Each row below holds a small network's activations on one input, seen along a few directions.
In each table, some parts of the input vary, and every possible input appears once, in random order.
Descriptions start from the smaller parts, as in this example, which fits no table here: ring(8) and (point or line(9) or (values(3) and line(6))).
Shared parts are said once, and a part with two or three values counts as separate values.
(in the rows, 128 means zero)

A family of inputs:
row 1: [ 98 112 130 157 132 148 116 137 114 122 127 156 125 130]
row 2: [162 121 126 148 109 157 126 120 190 153 109 134 101 114]
row 3: [ 87 236 122  49 127  52 167 116  34 147 101  20 195 120]
row 4: [130  90 120 132 147 125 126 138 137 119 107 163 153 168]
row 5: [160  92 135 142 154 122 102 132 162 101 146 147  82 139]
row 6: [106 119  88 158 111 151 126 116 118 125 115 163 138 140]
row 7: [132  86 129 142 153 136 128 161 124  92 138 152 144 165]
row 8: [173  98 122 121 134 125  97 121 170 117 131 161 104 152]
row 9: [ 84 228 150  52 140  59 173 126  19 132 121   9 183 109]
row 10: [121 114 143 139 108 158 129 122 144 142 165 139 108  93]
row 11: [149 125 159 160 130 150 120 136 187 149 142 135  90 110]
row 12: [133 116 111 136  91 154 128 111 139 137 134 157 113  97]
Changing only one part turns row 11 into row 2. The same change can be made to row 10. Which row results? -> row 12
What do these inputs look like to the network? -> values(2) and (point or ring(5))
Change only the values(2) part in row 8. List by row number the other rows that result. -> row 5

A family of inputs:
row 13: [118 120 135 122 152 117 128 145 109 112 111 132 154 174]
row 14: [154  51 120 189 114 188  93 135 206 129 132 224  89 140]
row 15: [145 146 129 122 124 117 128 121 136 126 133 104  98  97]
row 16: [164  53 116 192 117 189  97 131 196 126 132 219  83 146]
row 17: [140 140 122 105 134 116 137 109 129 132 124 111 130 130]
row 18: [155 124 136 104 148 113 127 128 137 114 132 124 143 154]
row 19: [ 99 143 131 129 107 137 131 129  96 126 128 123 125 105]
row 20: [149 125 128 110 148 105 129 131 142 117 126 120 136 156]
row 21: [115 146 106 122 111 133 148 122 106 132 109 117 151 136]
row 22: [142 150 134 124 118 117 128 113 133 131 130 107  97 106]
row 23: [139 144 121 113 135 109 130 117 129 129 114 111 130 134]
row 24: [104 131 109 124 128 122 141 126  82 116 126 132 159 138]
row 25: [146 132 130 113 153 108 122 124 136 121 129 126 140 158]
row 26: [149 141 129 120 124 117 129 115 133 132 145 106 101  97]
row 27: [103 141 134 128 114 140 136 127 101 135 139 121 130  96]
row 28: [114 149 121 133 106 132 140 121 122 144 129 106 121  91]
row 29: [113 112 134 119 155 111 129 136 110 112 125 131 156 167]
row 30: [126 124 149 133 144 129 127 143 124 131 140 118 126 130]
row 31: [155 131 148 125 138 116 117 132 145 123 138 115 102 127]
row 32: [102 144 107 121 118 125 136 115 115 150 115 119 155 126]
row 33: [160 133 147 122 140 119 126 132 149 133 145 117 107 120]
row 34: [100 141 137 129 113 138 129 133 104 133 133 123 134  95]
row 35: [115 154 124 135 106 136 136 128 125 148 127 109 128  90]
row 36: [134 138 121 106 126 113 131 109 128 128 119 114 130 136]
row 37: [158 134 145 122 133 116 123 142 150 120 135 113 108 119]
row 38: [ 94 124 115 116 115 120 138 135  90 120 120 131 164 132]
row 39: [ 94 127 118 116 120 122 133 128  82 120 112 134 152 141]
row 40: [123 131 148 140 150 127 127 142 130 127 135 114 126 128]
row 41: [117 153 123 131  96 139 142 121 121 140 130 111 122  97]
row 42: [121 117 131 118 161 118 129 142 107 117 129 135 161 164]
row 43: [119 122 156 132 141 126 123 139 127 129 135 117 125 130]
row 44: [149  55 114 186 116 183  92 131 207 124 135 221  81 140]
row 45: [107 151 104 126 121 125 143 122 117 146 113 117 161 124]
What do these inputs look like to the network? -> values(3) and (point or (values(2) and ring(5)))
Change only the values(2) part in row 29. List by row number the other rows that result. -> row 43
Change only the values(3) part in row 31. List by row number the other rows that result. -> row 33, row 37
